Each row has a name. Each question is about the rows just above it.

2.304,-1.864,-1.028,1.629,3.653,-2.104,1.975,3.228,1.956,1.985,-2.306,2.019,-3.984,2.702,-2.779,2.830,1.956,-2.606,1.533,3.750,-2.083,0.688,-2.167,-0.803,-0.573,1.722,2.475,-4.115,1.325,2.596,-2.347,1.791,-2.347,-2.701,-2.669,3.568,1.030,2.475,-3.984,3.059,-0.990,-2.918,1.254,-2.738,1.602,-2.797,-5.259,-4.172 = <116>
1.893,-1.373,-1.168,1.775,1.764,0.812,1.940,1.964,1.838,1.940,-1.413,0.680,-1.052,0.842,-0.136,1.065,1.838,-0.915,0.644,1.688,-0.131,0.667,-2.133,-2.142,0.512,1.879,1.988,-1.977,1.706,0.892,-2.093,1.911,1.455,-1.601,-1.846,1.344,1.703,0.892,1.902,1.988,-0.319,-1.647,1.765,-1.883,1.876,-1.198,-1.022,-1.692 = <51>
2.304,-1.864,-1.028,1.629,3.653,-2.104,1.975,3.228,2.830,1.985,-2.306,2.019,-3.984,2.702,-2.779,2.830,1.956,-2.606,1.533,3.750,-2.083,0.688,-2.167,-0.803,-0.573,1.722,9.070,-7.529,9.204,0.289,-7.404,9.410,3.669,-4.134,-5.641,2.966,9.257,0.289,9.410,8.336,2.231,-4.422,9.338,-5.888,2.702,-1.917,0.289,-5.105 = <65>
Whose row is 2.304,-1.864,-1.028,1.629,3.653,-2.104,1.975,3.228,2.830,1.985,-2.306,2.019,-3.984,2.702,-2.779,2.830,1.956,-2.606,1.533,3.750,-2.083,0.688,-2.167,-0.803,-0.573,1.722,9.070,-7.529,9.204,0.289,-7.404,9.410,3.669,-4.134,-5.641,2.966,9.257,0.289,9.410,8.336,2.231,-4.422,9.338,-5.888,2.702,-1.917,0.289,-5.105? => <65>
2.304,-1.864,-1.028,1.629,3.653,-2.104,1.975,3.228,1.956,1.985,-2.306,2.019,-3.984,2.702,-2.779,2.830,1.956,-2.606,1.533,3.750,-2.083,0.688,-2.167,-0.803,-0.573,1.722,2.475,-4.115,1.325,2.596,-2.347,1.791,-2.347,-2.701,-2.669,3.568,1.030,2.475,-3.984,3.059,-0.990,-2.918,1.254,-2.738,1.602,-2.797,-5.259,-4.172 is in which row? => <116>

-7.717,2.968,-1.278,1.423,4.680,2.782 : <11>
-7.473,2.560,-1.023,1.147,4.445,2.719 : <64>
3.798,1.716,-0.324,2.621,3.798,3.798 : <98>
-7.176,-7.176,-7.176,-7.176,-7.176,-7.176 : <20>
-5.985,0.512,-0.324,0.512,3.798,2.494 : <155>
-4.208,1.601,0.148,0.227,3.464,2.162 : <94>
-2.525,2.147,-2.525,4.090,-2.525,-2.525 : <99>
Which value appears more than once in <20>? => -7.176
Repeated in <155>: => 0.512
Which value appears more than once in <98>? => 3.798
Which value appears more than once in <99>? => -2.525
The row with -7.176,-7.176,-7.176,-7.176,-7.176,-7.176 is => <20>
The row with -7.473,2.560,-1.023,1.147,4.445,2.719 is => <64>

-2.409,-4.821,-6.165,-1.030,-1.715,-2.182,-1.715,1.427,-2.498,-1.749,-1.715,0.896  <17>
3.013,7.416,7.392,3.969,2.351,4.214,2.962,-0.288,4.652,1.545,3.288,1.903  <138>
2.393,6.486,8.192,2.622,1.346,3.105,1.902,-0.915,3.650,1.274,2.990,-1.631  <142>
-3.927,-6.459,-4.489,-2.150,-2.764,-3.455,-4.162,0.643,-3.196,-3.199,-3.027,-5.869  <7>
3.373,4.195,1.964,-0.320,1.650,1.424,3.834,-0.804,0.619,3.672,1.424,5.759  <135>
2.669,0.199,0.476,-2.355,2.211,0.684,0.921,-3.081,0.793,2.617,2.188,1.797  <67>
Repeated in <17>: => -1.715
The value that <135> holds more than once: => 1.424

3.538,4.245,3.483,-5.751,2.801,-3.361,-6.079,4.498 = <151>
-7.014,5.256,5.466,-2.492,9.261,-7.848,-4.527,5.256 = <46>
5.948,0.077,5.948,1.257,0.837,2.173,1.257,5.948 = <125>
-6.079,-6.079,-6.079,-5.751,2.801,-3.361,-6.079,4.498 = <114>
0.160,0.160,0.160,-1.375,2.481,-6.104,-3.898,-0.542 = <16>
1.188,4.245,3.483,-5.751,2.801,-3.361,-6.079,4.498 = <179>
-2.210,-3.130,5.876,-3.807,6.552,-2.533,-0.167,-6.021 = <68>
-0.668,-2.423,5.962,-2.230,5.115,-5.989,-1.684,-0.349 = <30>
1.188,-4.849,3.483,-5.751,2.801,-3.361,-6.079,7.011 = <104>
Which value appears more than once in <114>? => -6.079
Whose row is -2.210,-3.130,5.876,-3.807,6.552,-2.533,-0.167,-6.021? => <68>
Repeated in <46>: => 5.256
Repeated in <16>: => 0.160
Whose row is -0.668,-2.423,5.962,-2.230,5.115,-5.989,-1.684,-0.349? => <30>

0.298,-0.351,1.123,0.972,-0.043,-0.887,1.045,-0.162,0.005,1.802,-0.801,0.357,-1.539,-1.727,2.826,0.967,1.710,-0.151,1.179,-2.925,0.092,-1.162,0.344 = <212>
-3.010,0.854,-2.360,-0.279,2.720,-0.416,1.672,-1.229,-1.190,-0.363,-1.135,-0.455,1.196,-0.013,5.070,-2.877,6.036,2.108,1.199,-1.470,1.683,-1.233,-1.406 = <146>
-2.075,0.201,-5.327,-3.203,2.764,2.491,-1.791,-1.661,0.090,-4.993,1.907,-0.337,4.653,5.889,-4.879,-3.415,-4.096,2.607,-2.323,6.974,-0.888,3.428,-1.697 = <156>
4.669,-1.078,2.841,0.251,-3.026,1.399,-1.955,1.830,1.070,-0.781,1.591,0.717,-0.538,0.339,-6.221,2.495,-7.557,-3.211,-1.586,1.425,-2.989,2.328,1.919 = <209>
-0.018,0.178,-0.980,-0.377,0.766,1.036,-1.217,-0.283,-0.107,-1.967,0.751,-1.038,1.030,1.573,-2.299,-0.775,-1.960,0.501,-1.269,2.930,-0.277,1.015,-0.356 = <21>
2.009,-0.612,2.005,0.428,-1.006,-0.374,-0.281,1.341,0.609,1.198,0.490,0.138,-1.791,-1.601,-0.253,2.006,-1.526,-2.200,0.277,-1.410,-1.433,0.275,1.264 = <75>
5.680,-2.126,3.855,0.153,-2.841,1.819,-3.602,2.294,1.856,-0.183,1.717,-1.761,-1.761,0.140,-7.280,4.013,-8.860,-4.015,-2.163,1.398,-3.303,2.413,1.566 = <170>
0.161,-0.016,2.815,2.716,-0.524,-2.147,2.556,-0.168,3.644,3.644,2.027,-0.087,-2.464,-4.441,6.019,2.328,6.201,-0.838,2.027,-5.802,1.597,-3.189,0.591 = <123>
0.823,-0.198,1.551,0.394,-0.469,-0.903,0.815,0.537,-0.273,1.562,2.089,-0.132,-1.038,-1.930,0.869,2.089,0.540,-1.205,-0.118,-1.776,-0.036,-0.514,0.160 = <147>
5.069,-1.136,4.099,0.427,-2.696,0.397,-1.517,1.999,1.126,0.522,-0.168,0.565,-2.395,-0.570,-5.055,3.936,-6.277,-3.886,-0.605,-0.438,-3.022,1.788,2.370 = <78>
0.738,-0.481,4.640,2.471,-1.991,-2.884,2.307,0.882,-0.361,4.825,-2.090,0.576,-4.073,-4.981,5.964,3.062,5.628,-2.137,3.015,-6.986,1.263,-2.587,1.667 = <180>
2.546,-0.640,3.663,1.869,-1.724,-1.472,0.306,1.230,-0.196,2.973,-0.748,0.772,-3.343,-3.090,1.925,3.118,-0.224,-2.756,1.249,-3.292,-0.238,-0.948,1.308 = <178>
The value that <170> holds more than once: => -1.761
Repeated in <147>: => 2.089
Whose row is 0.298,-0.351,1.123,0.972,-0.043,-0.887,1.045,-0.162,0.005,1.802,-0.801,0.357,-1.539,-1.727,2.826,0.967,1.710,-0.151,1.179,-2.925,0.092,-1.162,0.344? => <212>
The row with 0.823,-0.198,1.551,0.394,-0.469,-0.903,0.815,0.537,-0.273,1.562,2.089,-0.132,-1.038,-1.930,0.869,2.089,0.540,-1.205,-0.118,-1.776,-0.036,-0.514,0.160 is => <147>

1.896,-6.889,4.281,-2.326,3.159,-6.040,8.245,-5.102,-4.263,2.142,2.906,-4.263,8.785,-4.263 = <3>
-0.427,-4.029,-4.029,1.894,3.006,-3.762,-4.029,-3.669,-7.641,5.184,0.736,5.934,-4.029,-0.520 = <8>
-0.427,0.736,3.927,1.894,-3.762,0.736,-0.427,-0.427,-3.762,5.184,0.736,4.751,-3.762,-0.520 = <89>
Repeated in <8>: => -4.029
Repeated in <3>: => -4.263
1.896,-6.889,4.281,-2.326,3.159,-6.040,8.245,-5.102,-4.263,2.142,2.906,-4.263,8.785,-4.263 is in which row? => <3>
-0.427,-4.029,-4.029,1.894,3.006,-3.762,-4.029,-3.669,-7.641,5.184,0.736,5.934,-4.029,-0.520 is in which row? => <8>

-2.861,3.429,3.594,1.965,-4.296 -> <100>
3.167,0.477,0.477,0.477,-4.026 -> <56>
3.387,-2.782,5.510,-1.749,1.505 -> <130>
-2.465,3.769,-1.758,0.116,-4.989 -> <139>
2.466,-2.495,-2.495,-2.495,-2.495 -> <182>
1.458,1.458,1.458,1.458,-4.320 -> <24>
3.823,3.823,-0.429,-2.911,-4.970 -> <127>
-2.465,3.769,-1.758,0.116,-1.758 -> <117>
2.618,3.769,-1.758,2.618,-4.989 -> <95>
Repeated in <127>: => 3.823
The value that <95> holds more than once: => 2.618
Which value appears more than once in <24>? => 1.458
The value that <117> holds more than once: => -1.758
Which value appears more than once in <56>? => 0.477
Repeated in <182>: => -2.495
The row with 3.387,-2.782,5.510,-1.749,1.505 is => <130>

-3.228,-0.211,-0.474,0.906,-0.111,0.036,-0.330,-0.556,-0.184,0.140,-0.330,0.909,-0.330,-0.071,-1.189,-1.577,0.181,0.231,1.970,-0.774,-0.052 : <38>
-3.331,-0.211,-0.474,0.140,-0.019,-0.574,-0.043,-0.556,-0.184,0.607,2.184,-2.223,-0.330,1.946,3.785,-2.637,0.181,3.736,-0.897,-0.147,-2.070 : <121>
-0.707,-1.484,0.265,-0.305,1.895,0.036,-0.043,2.372,-0.184,0.140,-1.987,-3.824,-0.330,-0.513,6.283,-0.960,-1.961,1.191,-5.542,2.961,-0.052 : <122>
2.660,-0.211,-1.469,-2.637,-0.603,0.036,-0.043,-0.556,0.825,-1.426,-4.821,0.299,2.769,-0.397,-1.748,6.775,1.843,-2.556,0.127,-0.035,0.441 : <80>
-3.331,-0.211,-0.474,0.140,0.140,-0.574,-0.043,-0.556,-0.184,0.607,2.184,-2.223,-0.330,1.946,3.785,-2.637,0.009,-0.924,1.705,-0.276,-0.052 : <58>
3.953,-1.303,-0.474,0.269,-2.360,0.070,-0.043,1.092,-0.184,-3.102,2.077,-3.340,-2.769,-0.084,7.883,-1.786,-1.171,5.273,-3.642,1.198,-1.059 : <118>
-2.923,-0.211,0.808,0.140,3.148,-0.349,-0.043,-0.556,-0.184,3.344,0.677,0.299,-0.330,-0.098,-0.837,-1.577,0.181,0.231,-0.629,-0.059,-0.052 : <107>
-0.707,-1.484,0.265,-0.305,1.895,-0.330,-0.043,2.372,-0.330,0.140,-1.987,-3.824,-0.330,-0.513,6.283,-0.960,-1.961,1.191,-5.542,2.961,-0.052 : <74>
Which value appears more than once in <58>? => 0.140
Repeated in <38>: => -0.330
Repeated in <74>: => -0.330

-1.358,-1.688,0.148,-2.657,-0.404,-0.043,-0.026,0.176,1.381,0.811,0.823,-0.945,0.201,0.396,-0.256,-1.703,-0.725,-1.640,0.623,-0.260,-1.196,1.049,0.991,-4.452,0.110,-5.486,1.700,0.604,1.240,-0.127,1.323,-0.927,-0.212,1.232,0.230,1.228,-0.256,-0.416,-1.115,-0.927,0.550,2.963,-0.660,-0.276,-0.927,-2.213,4.503,-0.927,0.286,0.195,0.499,-1.330,0.195,-0.695,-5.501 = <15>
-0.398,3.113,-1.510,3.586,-0.677,-0.076,-0.109,-1.260,-0.664,1.643,1.022,-1.408,0.299,0.080,-0.805,1.456,-0.288,-1.888,-0.297,-0.398,-0.719,-2.091,2.546,-5.307,1.534,2.784,-1.335,-0.097,-0.150,-0.876,0.151,0.216,2.046,-1.288,-8.265,-3.798,1.444,-3.744,-1.215,-0.837,0.422,1.818,-1.036,0.458,0.031,1.137,-1.305,-0.118,1.428,-0.531,-1.888,0.161,-1.276,0.346,-2.191 = <2>
0.297,0.788,0.849,5.400,-0.535,-0.033,-2.831,0.016,-0.323,-2.389,-2.436,0.988,-3.441,-1.332,0.108,0.298,-1.024,0.374,-3.473,0.073,-0.966,-1.788,2.184,2.158,2.174,1.896,0.701,1.928,-1.269,1.170,0.619,-0.980,0.336,2.292,2.121,1.326,2.395,-4.218,-0.761,0.309,-1.458,0.754,0.569,-1.237,-1.051,-0.072,1.076,0.700,0.966,1.442,2.824,-2.210,0.236,-2.101,1.908 = <106>
-0.398,3.113,-1.510,3.586,-0.677,-0.076,-0.109,-1.260,-0.664,1.643,1.022,-1.408,0.299,0.080,-0.805,1.456,-0.288,-1.888,-0.297,-0.398,-0.719,-2.091,2.546,-5.307,1.534,2.784,-1.335,-0.097,-0.150,-0.876,0.151,-0.436,0.313,0.906,-3.180,-0.502,-3.015,-5.399,-2.343,0.092,0.985,-2.866,-3.095,-0.916,-0.333,-0.522,-0.934,-0.912,0.475,0.802,-3.743,-1.447,0.863,0.501,0.351 = <13>
Where do -0.398,3.113,-1.510,3.586,-0.677,-0.076,-0.109,-1.260,-0.664,1.643,1.022,-1.408,0.299,0.080,-0.805,1.456,-0.288,-1.888,-0.297,-0.398,-0.719,-2.091,2.546,-5.307,1.534,2.784,-1.335,-0.097,-0.150,-0.876,0.151,-0.436,0.313,0.906,-3.180,-0.502,-3.015,-5.399,-2.343,0.092,0.985,-2.866,-3.095,-0.916,-0.333,-0.522,-0.934,-0.912,0.475,0.802,-3.743,-1.447,0.863,0.501,0.351 appear? => <13>
Whose row is 0.297,0.788,0.849,5.400,-0.535,-0.033,-2.831,0.016,-0.323,-2.389,-2.436,0.988,-3.441,-1.332,0.108,0.298,-1.024,0.374,-3.473,0.073,-0.966,-1.788,2.184,2.158,2.174,1.896,0.701,1.928,-1.269,1.170,0.619,-0.980,0.336,2.292,2.121,1.326,2.395,-4.218,-0.761,0.309,-1.458,0.754,0.569,-1.237,-1.051,-0.072,1.076,0.700,0.966,1.442,2.824,-2.210,0.236,-2.101,1.908? => <106>
The value that <13> holds more than once: => -0.398

-1.187,2.776,3.877,4.848,1.693,5.690,4.116,2.254,6.930,5.690,5.690,-0.377,-1.964 -> <97>
0.720,1.680,1.680,-3.049,4.627,5.005,1.324,-4.468,5.005,2.098,-1.530,-2.244,-5.961 -> <47>
-1.187,2.776,3.877,2.776,2.776,0.095,2.472,2.254,6.930,5.690,2.776,-0.377,-1.964 -> <71>
Repeated in <97>: => 5.690
The value that <71> holds more than once: => 2.776
Where do -1.187,2.776,3.877,2.776,2.776,0.095,2.472,2.254,6.930,5.690,2.776,-0.377,-1.964 appear? => <71>
Whose row is -1.187,2.776,3.877,4.848,1.693,5.690,4.116,2.254,6.930,5.690,5.690,-0.377,-1.964? => <97>

3.456,2.744,-0.560,2.744,3.456 : <79>
0.623,-2.135,-0.516,2.133,-9.231 : <41>
-5.387,1.881,1.881,-4.505,0.910 : <43>
-5.387,1.881,-3.489,0.610,0.696 : <160>
-0.147,-1.339,4.185,4.185,4.185 : <205>
0.713,-4.328,-5.121,-2.690,0.612 : <148>
3.269,5.185,5.852,4.373,1.139 : <157>
-0.327,-3.549,-0.327,-0.327,-2.476 : <90>
2.351,-4.005,1.397,-3.229,3.359 : <136>
-6.041,0.404,-3.368,-0.362,3.602 : <126>
2.888,3.151,-5.064,-2.406,-1.465 : <195>
The value that <43> holds more than once: => 1.881
Whose row is 0.623,-2.135,-0.516,2.133,-9.231? => <41>
Whose row is -0.327,-3.549,-0.327,-0.327,-2.476? => <90>
Repeated in <90>: => -0.327
Which value appears more than once in <205>? => 4.185
Whose row is -0.147,-1.339,4.185,4.185,4.185? => <205>

-3.145,2.083,0.678,5.275,-0.315,4.432,-2.001,1.863  <69>
-2.386,-0.086,-0.121,-1.087,6.021,-5.462,-0.253,-3.413  <131>
-0.640,0.598,0.111,-0.720,7.611,-6.721,-2.567,-2.585  <28>
-2.432,-2.366,-2.432,-0.328,-2.432,-1.767,0.383,-2.432  <81>
7.168,-3.303,-2.950,2.367,0.552,-0.953,2.605,0.263  <84>
0.263,0.263,-2.950,-2.015,0.263,-0.953,0.263,0.263  <35>
Repeated in <81>: => -2.432
Which value appears more than once in <35>? => 0.263
The row with -3.145,2.083,0.678,5.275,-0.315,4.432,-2.001,1.863 is => <69>

-9.421,-0.223,-3.470,-3.470 = <109>
-4.017,-2.073,-4.342,0.941 = <22>
-1.885,-2.128,-2.128,3.434 = <120>
Repeated in <109>: => -3.470
The value that <120> holds more than once: => -2.128

-0.667,-1.079,0.820,-1.692,2.943,1.713,-2.703,0.381,0.191,-0.026,0.506,1.231,0.143,2.943,0.095,0.687,-2.703,-0.667,2.001,-0.216,-2.520,-2.703,-0.212,0.006,-0.212,4.139,-0.800,4.130,2.943,-1.318,-1.182,0.283 -> <34>
-3.753,-2.721,2.891,-0.640,-2.132,5.906,1.264,-1.453,1.404,0.264,1.741,2.368,0.113,4.688,-0.559,-0.810,4.551,-2.213,3.011,-4.791,-5.035,-9.025,-3.042,-2.407,-3.042,2.932,-1.957,5.921,0.159,1.325,1.110,-4.151 -> <29>
-2.857,-0.224,-2.033,-0.117,-1.009,-0.292,1.144,-0.454,2.700,2.285,-0.461,-0.973,0.105,0.879,1.784,1.144,1.144,1.360,0.681,2.438,-0.794,-2.281,0.941,1.098,0.941,5.958,3.050,2.820,1.912,-0.034,1.144,0.966 -> <96>
-3.429,0.083,-1.596,-0.332,-2.489,2.537,-0.325,-0.291,2.507,1.655,-0.537,1.711,0.754,2.058,0.988,0.083,1.651,0.283,0.950,-1.012,-1.921,-5.414,-1.186,-0.130,-1.186,6.251,2.764,2.206,1.695,0.083,0.362,0.161 -> <42>
Repeated in <29>: => -3.042
Which row holds -3.429,0.083,-1.596,-0.332,-2.489,2.537,-0.325,-0.291,2.507,1.655,-0.537,1.711,0.754,2.058,0.988,0.083,1.651,0.283,0.950,-1.012,-1.921,-5.414,-1.186,-0.130,-1.186,6.251,2.764,2.206,1.695,0.083,0.362,0.161? => <42>
Whose row is -2.857,-0.224,-2.033,-0.117,-1.009,-0.292,1.144,-0.454,2.700,2.285,-0.461,-0.973,0.105,0.879,1.784,1.144,1.144,1.360,0.681,2.438,-0.794,-2.281,0.941,1.098,0.941,5.958,3.050,2.820,1.912,-0.034,1.144,0.966? => <96>
Whose row is -0.667,-1.079,0.820,-1.692,2.943,1.713,-2.703,0.381,0.191,-0.026,0.506,1.231,0.143,2.943,0.095,0.687,-2.703,-0.667,2.001,-0.216,-2.520,-2.703,-0.212,0.006,-0.212,4.139,-0.800,4.130,2.943,-1.318,-1.182,0.283? => <34>

-0.529,1.941,1.941,8.333,1.941 -> <26>
-2.890,4.421,3.728,0.880,1.914 -> <54>
4.961,2.871,4.961,2.871,4.961 -> <93>
0.920,-8.222,3.060,0.613,0.014 -> <76>
The value that <26> holds more than once: => 1.941
Whose row is 4.961,2.871,4.961,2.871,4.961? => <93>
Whose row is 0.920,-8.222,3.060,0.613,0.014? => <76>
Where do -2.890,4.421,3.728,0.880,1.914 appear? => <54>

1.395,2.577,3.989,-3.574,-5.942,6.309,-3.501,-0.420,-0.630,-6.696 : <23>
5.289,2.056,1.450,1.974,-1.073,-0.080,8.556,0.157,0.507,-1.513 : <167>
4.104,1.623,0.942,1.627,-0.684,-0.536,7.049,-1.718,-4.417,6.262 : <62>
5.289,2.056,1.450,1.974,-1.073,-0.080,8.556,-2.222,-5.743,7.558 : <181>
1.395,2.490,3.862,-3.574,-5.747,6.081,-3.501,-0.348,-0.440,-6.696 : <19>
1.565,0.495,0.180,1.107,0.095,-0.764,3.281,-0.708,-1.955,3.238 : <18>
1.395,2.577,3.989,-3.574,-5.942,-0.308,1.020,-0.275,-0.630,1.079 : <163>
1.903,0.582,-2.145,1.107,-2.145,-0.536,3.658,-2.145,-2.145,3.670 : <200>
3.088,1.102,0.561,1.453,-0.294,-0.536,5.542,-1.429,-3.281,4.966 : <112>
0.549,0.148,-0.073,0.413,0.095,-0.308,1.020,-0.275,-0.630,1.079 : <216>
1.565,0.495,0.180,1.107,0.095,-0.080,8.933,-2.367,-5.743,7.990 : <145>
0.095,0.495,0.180,2.904,0.095,0.095,0.180,0.095,-1.766,2.904 : <190>
The row with 5.289,2.056,1.450,1.974,-1.073,-0.080,8.556,0.157,0.507,-1.513 is => <167>
Whose row is 1.565,0.495,0.180,1.107,0.095,-0.080,8.933,-2.367,-5.743,7.990? => <145>
Repeated in <200>: => -2.145
Whose row is 1.395,2.577,3.989,-3.574,-5.942,6.309,-3.501,-0.420,-0.630,-6.696? => <23>

-2.348,7.091,2.995,2.338,3.531,1.829,-0.583,2.576,6.255  <102>
5.919,-0.073,5.919,-5.427,-0.073,4.407,-3.851,-1.595,-1.058  <36>
-1.513,1.960,-1.513,6.630,-9.203,4.410,-9.468,4.119,-4.374  <128>
-2.337,-4.960,5.919,-5.427,3.238,4.407,-3.851,-1.595,-1.058  <33>
Repeated in <128>: => -1.513
The row with -2.337,-4.960,5.919,-5.427,3.238,4.407,-3.851,-1.595,-1.058 is => <33>

